A small network was shown many inputs. Here are its activations along a few directions, one row for each input.
In each table, some parts of the input vary, and every possible input appears once, in random order.
A made-up example of a description, with smaller parts first: ring(5) and (point or (values(2) and line(4)) or ring(11)).
Shared parts are said once, and a part with two or three values counts as separate values.

Other details of the inputs shift rows strongly along two fixed directions, in all tables alike. That doesn't count.

A family of inputs:
x1: [-26  -1  -3  -2 -16  54  58  13  13  11  13]
x2: [  7   4 -15  12 -14  49  64   8 -15  30  10]
x3: [ -1 -37  16  -4  76 -55  18 -65  35  13 -45]
x4: [ 28 -32  13  18  69 -52  53 -45  26   6 -55]
x5: [-14   8  -7 -14 -28  64  68   8   7  17   7]
x6: [ 16  19  -6  -6 -24  56  26  10   1  -2  44]
x7: [  2   9   3  16 -10  11 -29  18   5 -32  39]
x8: [-21  -2 -17  -7 -10  53  37 -15  -5  42  24]
x9: [  0 -26 -10  -1 -23  47  38  12   3  35  14]
x10: [-14 -20   2  15 -27  14 -14  19   2  12  19]
x11: [ 53 -14  13 -17  63 -53  25 -53  35 -26 -38]
x12: [ -1  20  -1  19  -8 -24 -39  28 -30 -11   1]
x13: [-30   9  -3  -2  -1 -15 -51   0 -17   2  15]
x14: [ 41 -32   3 -26  37 -55  32 -47  33  20 -64]
x15: [-22  24  15   3 -14 -41 -76  22  -8 -46 -14]
x16: [  3  20  -6  17 -18   0 -27  29 -37  -6   6]
x17: [-20  15  -3  -7  -5 -18 -65  -2 -29  -4   7]
x18: [ 12  24   4   1  -6 -14 -51  18  -2 -38  28]
x19: [ -7 -24  -8   3 -24  33  32  13   9  31  20]
x20: [  -7   37   10  -16  -17  -56 -100   27  -26  -53  -28]
Description of these inputs: line(4) and values(5).
Changing only the values(5) part turns x6 into x14. The same change can be made to x18. Which row results?
Answer: x19
Change only the values(5) part in x9. List by row number the other rows that result.
Answer: x11, x16, x17, x20
A walk changes only the line(4) part. It starts at x4 and steps to x12. List the rest of the walk in order.
Answer: x16, x2

A family of inputs:
x21: [  0  14  -1   3 -14   7 -16  14 -10  -9  10]
x22: [-11  19   1   4 -25   4 -47  29 -16 -17  21]
x23: [ -5 -16  -6   7  -4  64  75  -5  12  26  26]
x24: [-16  -8  -5  11 -11  58  42   5   6  15  38]
x25: [-53  -2 -11  -9 -33  24 -23   8 -21  37  12]
x26: [ 16  -2   9  -6  39 -55 -24 -28  14 -21 -29]
x27: [ 40 -31  18 -17  80 -79  39 -70  44  -8 -69]
x28: [-38 -39 -11  15   3   1  14 -12 -15  61 -12]
x29: [ 21 -18  -1  -7  24   1  66 -25  23  12 -28]
x30: [  9  -6  -1  -2   6   5  29 -10  11   4  -6]
x31: [  4  26   0  -1 -23 -20 -54  28 -23 -25  -3]
x32: [-21   0 -12  12 -41  85  38  30  -8  23  59]
x33: [-14 -12  -6  10 -12  52  40   4   8  15  35]
x34: [-24  35   0  11 -43   4 -94  48 -32 -32  40]
x35: [ 37 -34  18 -15  83 -80  31 -74  47  -9 -66]
x36: [ -3 -16  -7   4  -8  62  80  -2  16  28  19]
x37: [ 21 -18   1  -6  33  -1  64 -33  27  14 -22]
x38: [  2  13  -1   1 -18  11 -20  17 -10  -5  12]
x39: [  7  37   2  -3 -20 -39 -85  33 -30 -35  -7]
x40: [ 13  34   8  -6  -6 -66 -99  22 -27 -44 -26]
x41: [ 23  18   9 -11  10 -67 -64   3 -10 -31 -37]
x42: [ -8   7  -4   6 -17  32   7  17  -7   3  30]
What is each input in this table made of?
Answer: values(2) or (line(4) and values(5))
Change only the values(5) part in x29. List by row number the other rows that result.
Answer: x31, x39, x40, x41
